A small network was shown many inputs. Here are its activations along a few directions, one row for each input.
In each table, some parts of the input vary, and every possible input appears once, in random order.
A made-up example of a description, with smaller parts first: one of 8 places around a ring, together with either a single point or one of 11 places around a ring or (one of 3 separate values, together with one of 6 places along a line).
Shared parts are said once, and a part with two or three values counts as separate values.

Other details of the inputs vary at random and push rows far along three fixed directions, the same in every table; ignore that.

Table:
R1: [ 28   2   9  22  10 -15 -15  -4  -1  17   3   1  29  -1]
R2: [ -7  -9   3  11 -14   4  -8  -5  -9  19  -1 -34  13  13]
R3: [ 10 -14  26  15  11   3 -21   2  37   2  11  13  48  16]
R4: [-30  -9  -4 -27  26  14 -11  -7  37 -32  28  26 -35  -1]
R5: [-49 -17 -21 -36 -17  10   4  19   4 -10   4  15 -49  -1]
R6: [-27 -21   2 -24 -54   8   8   0  -8  10  28 -20 -45   9]
R7: [ -8  13  -4  10  -2 -12   5  -9 -15  12 -14  14   8  -5]
R8: [-32 -17  -3  -7 -19  18 -18   2  20  14  18 -14 -16  17]
R9: [  9 -26  18   0 -36  19 -44  -2  51  13  41 -29 -13  16]
R10: [ 13 -31  18  -6 -29   9 -29   8  25   7  53 -21   0  19]
R11: [ -2  -5   3  -6 -36  -2 -12  -1  13   8   8 -25 -33  -1]
R12: [-44  -3 -19 -32 -15  20  12  32  12  -7   6  11 -54 -10]
R13: [  2  21 -22   9  -2   3  23   9 -35  18 -18 -15   5 -15]
R14: [-26  42 -29   1  22 -11  25  16 -30   5 -53  26 -16 -26]
R15: [ 12 -15  14   7 -32   6  -6  -6 -10  14  23 -26  19  13]
R16: [ -5  14 -22 -18  11 -34  27  16 -31 -10 -25  38 -24 -21]
R17: [ 30 -12   6  20  19   8 -15   5   7   3  -3  -8  74  11]
R18: [-25  -6  -2 -25  26  11  -4  -7  26 -33  20  20 -31  -2]
R19: [-10  -9   8  -6  37  12  -2   6  44 -49   7  52 -18   9]
R20: [ -4  -2   1  13  19   1  -9   4  12   5 -14   5  36   8]
R21: [ 22  15  13  30  36   3  -1  18  12   4 -32  -4  63  -2]
R22: [-16  -9   4 -24  39   4   3  -1  29 -42   4  29 -16  -6]
R23: [-40  -2 -18 -28 -28   0  11   6  -8  -2   9  28 -51  -6]
R24: [-23 -15 -15 -16 -12  14  -4   9   3   4   9   2 -13   5]
R25: [ 34   4  26  18  22  16  -3 -33  -3   4  10 -14  39  15]
R26: [ 27  11  -2  22 -15   3  24   1 -42  27 -12 -57  31  -6]
R27: [  0  13  -9   4 -18 -14  18  -7 -45  10 -14   0   5  -9]
R28: [-28 -18   2  -7 -15   7  -5   5  14   8   6 -18 -12  14]
R29: [ 27  14   6  19  50 -37   5  12  -1  -7 -38  44  45 -16]
R30: [-26 -14  16 -27 -31  28   5 -26  -8   2  35 -31 -63  14]
R31: [-25  -5   0 -28  39   7  -1   0  32 -43  10  36 -26  -7]
R32: [ -5  17 -27 -14  10 -26  16  13 -23  -5 -12  42 -23 -19]
R33: [ -1  17  -8  11 -22  -9  37 -27 -62  -7  -8 -38 -48  -2]
R34: [-14   3  -7 -18  10  -9 -13  17  39 -19 -16  45 -27 -16]
R35: [ 39   1   3  10 -40 -11   0 -12 -22  18   3 -52  15   1]
R36: [ 42 -13  14   7 -15   3 -26  -1  26   2  16 -18  39   8]
R37: [ 19  13 -16  -4 -24 -15   3  -6 -23   6 -13  -9  -7 -15]
R38: [ 13  -2   4  13 -24 -13  -8 -10 -19  27  17 -32  -7   4]
R39: [ 14  12 -20  -3 -46 -10   4 -16 -35  20  -2 -34 -25 -10]
R40: [  4  18  10  -3  26  -6  32 -21 -31 -15 -28   9  -4  -9]
R41: [ 15 -10  -3  13 -24  -1  13 -11 -43  23  -6 -54  27   5]
R42: [ 23  19 -11  20  10   1  16   8 -30  14 -21 -20  39 -11]
R43: [ 14  17  -2  22   8  -2  16 -23 -31 -14  -5  -9 -10   4]
R44: [ 13   8  12   8 -10   9  17 -40 -42  13   6 -42 -10   6]
R45: [ -4  38 -25   8  35 -19  33 -15 -38 -27 -38  41 -25 -14]
R46: [  9 -15  25  15  14   7 -24   3  48   1  13  21  48  18]
R47: [ 12   6  13  20  43  16 -20  24  44  -3 -14  18  58   6]
R48: [  3   8  -3   5  10 -26   2   4 -14   6 -12  17  -7 -14]
R49: [ 15  22 -19  -4  36 -35  16  15 -25 -12 -31  54  15 -21]
R50: [-14 -34  29  -4 -28  16 -22   2  48   8  41 -13  -3  26]
R51: [ 23  -6  12   9  19   4 -38   8  61  -7   1  28  32   1]
R52: [ -7  -1  12   7  18  20 -16  23  39   1  -2   3  23   6]
Each input here is: one of 4 places along a line, together with either one of 3 separate values or (one of 2 separate values, together with one of 5 places along a line).
Changing only the place on the line of 4 turns R2 into R20. The same change can be made to R36. Which row results?
> R37
Changing only the place on the line of 4 turns R24 into R17. The same change can be made to R45. Which row results?
> R43
Which other rows agree with R29 in the place on the line of 4? List them by row number.
> R6, R11, R16, R21, R22, R26, R28, R33, R35, R40, R41, R50
Which other rows does R13 become when the place on the line of 5 takes its other values? List them by row number.
> R23, R24, R32, R39
Which other rows does R4 become when the choice among 3 separate values takes its other values? List them by row number.
> R25, R45
Start at R1 and move only the place on the line of 4, one step at a time. The first step leads to R38. Which rows follow, in order?
> R48, R29

Table:
R53: [ 43 -40  38  15 -30  -2 -49 -13  48  10  59 -16  33  29]
R54: [ -9  30 -13   5  26 -22  44 -11 -56 -11 -46  31   3 -13]
R55: [  9  30 -13  -3  53 -12  19  -6  -4 -37 -43  45   1 -22]
R56: [ 16   1  -2  21 -40  13  -9 -13 -21  31  25 -72  -9   6]
R57: [ 22  -2  18  17   7   9  12 -16 -20  -1   7 -22  35  11]
R58: [ 34  -8  29  24   3  15 -17 -31  11   4  18 -38  35  19]
R59: [-17   7 -21 -14 -34 -11  18   7 -37  18 -17 -18 -22 -14]
R60: [ 34 -15  27  27  21  23 -39   8  57   3  23  -8  59  16]
R61: [-50 -21 -11 -34 -31  18 -13  19  29   6  30  13 -54   9]
R62: [ 63  -9  11  23 -31 -16 -16 -21 -18  14  30 -48  24   5]
R63: [ -7  44 -27  13  13 -28  30  -5 -55  13 -52  13 -11 -27]
R64: [ 66 -16  26  20   3 -12 -30  -8  26  -2  28  -1  54   9]
R65: [ 33  -5  23  31 -19   8 -17  -4   6  31   6 -50  45  15]
R66: [ 41   9  25  32  50  -3 -11 -20  17 -15 -21  17  72   8]
R67: [ -9  -5 -13 -22  31  -2  -3  38  44 -30 -21  60  15 -13]
R68: [ 34   5  16  31  32   5 -23   4  29   5  -4   5  64   5]
R69: [-34 -14   7 -22  15  15 -14   7  46 -20  17  28 -29   7]
R70: [-33  -4 -18 -23 -51  -4  13   6 -24  21  -3 -20 -45  -7]
R71: [ 11  -7  10  22 -12  -2   5 -17 -35  23   5 -40  31  13]
R72: [-28  20 -31  -5 -32 -19  24  -3 -63  28 -23 -10 -33 -12]
R73: [-16 -17   2 -18  42  15 -27  39  75 -23   5  73  26   6]
R74: [ 15  14   2  21 -10  -7  11 -28 -48  20  -5 -54   9  -3]
R75: [  4  22  -4   1  73 -12   7   9  21 -35 -37  61  31 -17]
R76: [ -6  24 -34  -1 -11 -15  24   4 -55  14 -25 -11 -16 -18]
R77: [ 14  -5  10  18  10  -1   4 -10 -20  12   0 -19  40   9]
R78: [ 31   0  12  26   2   8  -8 -21  -9   8  14 -51  32   8]
R79: [ 29  -7  21  15  -8  19 -13 -29   5   2  24 -46  12  14]
R80: [-50 -30   0 -37 -18  23  -5  11  25  -8  39   5 -58  13]
R81: [ 11  39 -15  14  40 -27  23  17 -22  -4 -67  37  28 -27]
R82: [-22 -32   5 -42 -39   1 -26   8  46 -13  55  28 -74   7]
R83: [-23   2   0  -4  37   2 -16  23  51 -17 -13  65   4  -2]
R84: [  7 -19  19   1 -25  27   4 -18  -8   4  39 -48  -4  20]
R85: [ -8  -3 -10 -20 -54 -26   5 -16 -29  12  22  -7 -70  -7]
R86: [  5  35 -14  17  35 -31  21  14 -22   0 -68  41  29 -21]
R87: [-49 -25  -9 -35 -42  10  -9  21  28   3  16  11 -49   6]
R88: [-30  16 -16 -18 -39   1  26 -31 -51   4  -1 -37 -84  -9]
R89: [ 24  -9  16  11  26  17   2  -2  14 -20  12   1  40  12]
R90: [ 10  -4  13  15 -31  10  18 -30 -46  19  18 -58   3  16]
R91: [-26  -9  -6 -22 -11  18  -9  27  39 -10  10   8 -43   0]
R92: [-33 -12 -15 -25 -26  16  -6  17  11   7  23   0 -43   2]
R93: [  1  26 -26  -7  26 -28  28  21 -27  -8 -60  42  21 -31]
R94: [-32 -28   0 -29  12  22 -10  22  45 -25  29  26 -27  10]
R95: [-11  43 -31   0  -8 -25  39   5 -66  13 -55  -8 -36 -32]
R96: [-34 -30   4 -31  12  23 -11  21  46 -22  30  28 -26  11]
R97: [-29  12  -6  -9  35  -9   5   3  14 -22 -23  47 -13  -8]
Changing only one part turns R89 into R57. The same change can be made to R67. Which row results?
> R59
Changing only one part turns R64 into R85. The same change can be made to R84. Which row results?
> R90
What do these inputs look like to the network?
> one of 5 places along a line, together with either a single point or (one of 2 separate values, together with one of 4 places along a line)
Which other rows does R80 become when the place on the line of 5 takes its other values? List them by row number.
> R71, R77, R94, R96
Which other rows does R80 become when the choice among 2 separate values takes its other values? List them by row number.
> R74

Table:
R98: [ 17 -21  26  13 -43   3 -24 -26   5  22  35 -39   3  20]
R99: [-30  -6  -5 -20 -13   9  -7  -1  11  -4  27   3 -58   2]
R100: [ 36  11   3  17 -18 -19   3 -17 -26  11  -8 -20  12  -5]
R101: [-17  -7  -4 -19  -9  11 -12   2  24  -9  24   6 -49   2]
R102: [ 22  22  -9  10  33 -28   7   2 -11 -14 -31  34  15 -19]
R103: [-10 -22  14 -19 -19   8 -24   5  48 -11  33  24 -33  10]
R104: [ 16 -13   2   7 -19   5  14  -7 -36  14  14 -37  26   8]
R105: [  7  -1  13   8  43  13 -17   2  46 -22   5  30  23   8]
R106: [-26  12 -30 -19 -17  -5  12  14 -20   7 -10  -4 -45 -17]
R107: [  4  -8   1   0  32  11 -22  28  48  -9   2  33  34   2]
R108: [  8  -9  24  24 -11  19  -8 -13   1  23   5 -47  38  21]
R109: [ 20  10  -5  -5  39 -17  24  -3 -20 -32 -21  33  25 -11]
R110: [ 19 -11  15  23 -14  -4 -16  -4  -3  28  10 -26  44  12]
R111: [  2  18  -5  14  46  -2   4  15   8  -8 -34  36  42  -8]
R112: [-24  -1 -23 -24 -28  -8   2  19  -5   6   0   1 -47 -13]
R113: [ -8 -12  18   2  21  17 -22  -7  48 -14  19  16   4  17]
R114: [-37  -1 -16 -21 -10  -7  30  -4 -44   2  -8  13 -27  -3]
R115: [  7 -15   9  -9  15  14 -29   8  57 -19  27  15  -3   5]
R116: [ 41  -3  24  33  15 -12 -18 -20   5  10   5 -10  56   9]
R117: [-35   8 -21 -15 -13  11   9  13  -7   2  -6  -3 -45  -8]
R118: [-19 -22   0 -25 -30   9 -17  25  41   0  21  16 -26   7]
R119: [ 24   1   8  24 -17 -18  -3 -10 -22  29 -12 -18  44   5]
R120: [ 16  10  -5  -2  36 -16  27  -6 -26 -27 -20  34  19 -10]
R121: [-42  -7  -1 -18  -6  22   3  17  22  -4   3   5 -33   6]
R122: [  9 -17  15   9 -27  31 -14   1  16  16  21 -61  15  16]
R123: [  0  15 -15   0  33 -20  35   6 -43 -10 -36  36  31 -12]
R124: [ 14 -14   7  -9  12  -3 -21  29  54 -13  -2  41  34  -1]
R125: [  2   9  -2  13 -27   9  17  -7 -39  23 -12 -56  -3   0]
R126: [  1  26 -26  -9  -3 -30  21  -4 -38  -5 -26   9 -37 -29]
R127: [-38  -1   5 -15  -8  12   6 -13   5  -8   4  -1 -50   6]
R128: [ -7  25 -30  -2  -2 -29  23  12 -44   9 -38  14 -16 -25]
R129: [-22 -17   1 -12  -2  19 -22  22  41   3  24  13  -8   9]
R130: [  6   0   3  19 -26   1  -6 -15 -28  35   7 -48  16  10]
R131: [-10  19 -17 -11  12 -23  42 -15 -64 -13 -20  19 -23 -16]
R132: [-27  21 -30 -13 -10  -2  21   9 -29   2 -25  -7 -39 -19]
R133: [  6 -23  14   5 -56   8 -19  -1   4  33  35 -45   1  18]
R134: [ 42 -13  12  17   9   2   3   0 -13   2   6 -23  76   9]
R135: [ 27  21   3  19   4  -3  17 -20 -34   3 -23 -40  14  -9]
R136: [  3 -11   7   2  26  -1 -22  28  45  -6   2  40  36   5]
R137: [ 30  10   5  27 -12   7   0 -26 -26  16   9 -57  11   3]
R138: [  9  22   6  12  45  -3  13  -5   0 -17 -32  24  22  -8]
R139: [ 19  12   0   7  40   1  -5   1  23 -24 -16  22  21 -10]
R140: [-22  20 -16  -6   1 -16  15 -15 -33   2 -15  10 -41 -13]
R141: [ -7 -14   0 -26 -30   0 -13   5  31 -11  22  10 -47   0]
R142: [-42   5 -13 -12  -7   7   6   3  -5   5  -9   7 -35  -1]
R143: [-10 -21  12 -12  -8  10 -25   5  44  -8  37  15 -28  10]
R144: [  9  -7  14   0  49  -6   5  -8   9 -31  -7  51  41   6]
R145: [ 15  -1  14  16 -25  16   3 -24 -17  14  14 -65  -9  12]
Changing only one part turns R128 into R102. The same change can be made to R136. Which row results?
> R143
Changing only one part turns R133 into R103. The same change can be made to R117. Which row results?
> R137
What do these inputs look like to the network?
> one of 2 separate values, together with one of 4 places along a line, together with either a single point or one of 5 places along a line
Which other rows does R104 become when the choice among 2 separate values takes its other values? List them by row number.
> R120
Which other rows agree with R130 in the choice among 2 separate values and the place on the line of 4? List them by row number.
> R108, R110, R114, R119, R142
Which other rows agree with R115 in the choice among 2 separate values and the place on the line of 4? List them by row number.
> R109, R126, R135, R139, R141
